Read these off the row that follows.
1) Give the entry just left of 118.
2) Give the first entry from the left.
3) Give the entry just right of 118.
[116 157 138 118 123 132]
1) 138
2) 116
3) 123

Questions about the table below.
1) Find the entry in the top-left corner.
2) Find the 2nd entry from the end, reading row by row.
3) Find the third entry on the main diagonal.
4) Find the last entry, reading row by row.
5) Find the 3rd entry, reading row by row.
6) Find the smallest entry in the first column.
7) Find the entry in the top-right corner.
8) Find the bottom-left entry.
[[144, 128, 131, 118, 134, 129, 137, 131, 130, 108, 131, 109, 105, 106],
 [146, 147, 151, 125, 148, 138, 147, 151, 148, 142, 146, 138, 146, 150],
 [130, 146, 150, 150, 152, 149, 127, 150, 150, 112, 152, 107, 108, 136],
 [112, 106, 107, 142, 109, 113, 111, 107, 110, 137, 112, 121, 124, 121],
 [115, 127, 127, 150, 126, 128, 118, 126, 135, 149, 132, 135, 141, 149],
 [147, 119, 132, 112, 136, 128, 138, 129, 129, 108, 129, 123, 129, 107],
 [150, 138, 147, 112, 139, 126, 146, 148, 139, 128, 135, 135, 138, 137],
 [118, 144, 149, 151, 150, 149, 118, 146, 151, 119, 149, 106, 107, 141],
 [143, 105, 108, 107, 106, 106, 146, 108, 106, 129, 107, 149, 144, 104]]
1) 144
2) 144
3) 150
4) 104
5) 131
6) 112
7) 106
8) 143

[[131 151 127 136 153 148 141 110 109 105 134 131 150 148 133]
 [141 152 141 117 137 155 154 127 120 115 111 117 152 150 142]
 [152 139 146 122 144 146 117 119 152 115 111 117 105 103 152]
 [125 136 123 133 143 142 103 115 141 125 125 129 106 108 128]
 [150 118 147 107 110 127 146 151 143 143 112 112 123 132 148]
 [111 145 108 147 150 141 119 105 111 103 142 147 137 126 114]
 [134 112 140 114 104 112 141 154 138 146 118 115 121 136 134]]
Rows and columns are numbered from 0.
Read off the bottom-left entry.
Answer: 134
The entry at row 2, column 0: 152
The entry just right of the centre entry: 141
Read off the top-right entry.
Answer: 133
Read off the entry directly above 129.
Answer: 117
Read off the entry at row 0, column 1.
Answer: 151
Read off the largest entry.
Answer: 155
The entry at row 0, column 0: 131
Read off the entry at row 1, column 0.
Answer: 141
The entry directly below the largest entry is 146
The entry at row 2, column 1: 139
The bottom-right entry is 134
Read off the entry just left of the largest entry.
Answer: 137
Read off the entry directly above 120.
Answer: 109
Read off the entry directly above the largest entry.
Answer: 148
Read off the entry just left of 120.
Answer: 127
Read off the entry directly above the centre entry.
Answer: 119
The entry in row 0 and column 2: 127
The entry directly below the centre entry: 151
The entry in row 1 and column 1: 152
The bottom entry of the column that holds the largest entry: 112
The entry at row 1, column 2: 141
The entry just left of 129: 125
The entry just right of the largest entry -> 154
Read off the entry just left of the centre entry.
Answer: 103

Read these off the row that follows.
1) Report the second largest entry.
2) Report the entry just left of 124.
3) Report the 3rd entry from the right.
4) Report the 1st entry from the right.
5) Report the fourth entry from the end.
[119, 124, 100, 139, 133, 125, 129, 100, 153, 105, 118, 128]
1) 139
2) 119
3) 105
4) 128
5) 153

Questions about the array below.
1) The entry just left of the smallest entry?
2) The first entry in reading order?
3) The entry just right of the smallest entry?
[[123, 120, 123, 125, 124, 107, 127, 125, 124, 115], [139, 145, 140, 139, 140, 138, 134, 146, 141, 123], [117, 115, 119, 120, 118, 113, 119, 116, 119, 114], [115, 111, 116, 113, 115, 121, 119, 114, 112, 134], [138, 137, 138, 138, 137, 114, 136, 135, 136, 111], [121, 117, 120, 117, 119, 144, 124, 122, 116, 137], [135, 131, 132, 127, 133, 145, 130, 129, 129, 144], [128, 132, 128, 130, 130, 151, 126, 130, 132, 134], [126, 123, 123, 116, 130, 138, 129, 138, 121, 121], [141, 144, 143, 140, 142, 131, 141, 143, 143, 132]]
1) 124
2) 123
3) 127

Read these off the array that follows. Rows and columns are numbered from 0.
1) Which number is the median of all entries?
2) Which number is the entry just left of 125?
3) Which number is the top-right entry?
4) Which number is the entry directly above 110?
5) Which number is the entry at row 2, column 0?
6) Which number is the entry in row 0 and column 0?
7) Which number is the top entry of the column that holds the smallest entry?
8) Which number is the entry directly above the largest entry?
[[109 126 112 138 112 115 135 124 135]
 [123 101 111 146 112 125 132 140 139]
 [129 110 114 142 122 122 126 144 142]]
1) 125
2) 112
3) 135
4) 101
5) 129
6) 109
7) 126
8) 138

Read these off the table that follows.
1) Read off the bottom-right entry.
2) Read off the 3rd largest entry.
3) Read off the entry just left of the smallest entry.
4) Read off the last entry in the row that holds the largest entry.
5) Read off the smallest entry in the first row.
6) Read off the first entry in reading order.
7) Read off the fourth-last entry, reading row by row.
8) Read off the first entry of the largest entry's row.
[[115 126 136 106 118 119 126 109 136 127 116 128 113 131 117]
 [105 133 145  99 112 114 131 108 144 131 112 136 111 138 114]
 [140 127 121 150 128 128 126 142 119 122 132 126 137 123 130]
 [117 111 138 105 137 133 114 105 143 117 134 112 131 111 133]
 [110 128 144 107 120 120 127 113 144 126 122 130 123 129 122]
 [142 119 115 144 133 132 120 133 115 120 132 117 131 118 130]
 [115 125 143 114 126 124 125 118 144 123 129 127 133 124 128]
 [127 122 130 128 130 128 122 124 131 121 131 122 133 120 130]
 [122 123 133 116 125 124 124 116 134 124 124 124 123 125 124]
 [116 123 144 115 129 126 123 118 146 120 133 124 137 120 131]
 [122 125 130 118 122 123 125 117 130 125 121 125 119 127 122]
 [142 119 116 145 133 132 120 134 116 119 133 117 133 117 131]
 [141 136 118 153 117 120 133 147 113 129 121 136 127 135 121]
 [140 131 118 149 121 124 129 142 115 126 124 130 128 130 123]]
1) 123
2) 149
3) 145
4) 121
5) 106
6) 115
7) 130
8) 141

a =
131  114  131  120  124  151  124  139  134  118  153  125  134
150  129  118  118  126  129  136  118  126  122  126  101  140
101  128  141  141  126  132  121  131  125  133  137  149  124
126  130  136  136  113  150  121  128  122  126  147  147  137
130  104  119  115  124  137  136  141  136  118  145  118  130
130  133  116  138  107  118  140  110  111  131  120  133  140
131  111  117  115  130  126  139  129  133  121  136   99  135
118  127  139  121  155  125  120  139  143  129  128  115  115
150  135  136  117  140  145  118  131  137  122  134  110  132
129  135  135  130  143  119  120  140  137  133  112  146  106
121  108  111  130  107  120  144  133  123  125  130  143  127
116  110  133  119  141  133  125  148  144  124  141  125  116
The top entry of the column that holds the largest entry is 124
The 4th-last entry, reading row by row is 124
The third entry on the diagonal from the top-right corner: 137
The entry in the bottom-right corner: 116
The third entry in reading order -> 131
The largest entry in the last row is 148
The 3rd entry on the main diagonal is 141
Report the minimum.
A: 99
The bottom entry of the column that holds the largest entry -> 141
The first entry in reading order: 131
Report the entry just right of the smallest entry.
A: 135
Report the first entry of the largest entry's row.
A: 118
Report the 2nd entry, reading row by row.
A: 114
The smallest entry in the last column: 106
The 2nd entry on the diagonal from the top-right corner is 101
The bottom entry of the column that holds the smallest entry -> 125
Report the largest entry in the first row.
A: 153
Report the entry just right of 149.
A: 124
Report the top entry of the column that holds the smallest entry.
A: 125
Report the top-right entry.
A: 134
Report the entry directly above 148.
A: 133
The entry directly below the largest entry is 140
The first entry of the smallest entry's row is 131
The smallest entry in the last row is 110
Report the entry directly above the largest entry.
A: 130
The bottom-left entry: 116
Report the entry directly above the smallest entry.
A: 133
Report the third entry from the end, reading row by row.
A: 141
The smallest entry in the first column -> 101
Report the entry just left of the smallest entry.
A: 136
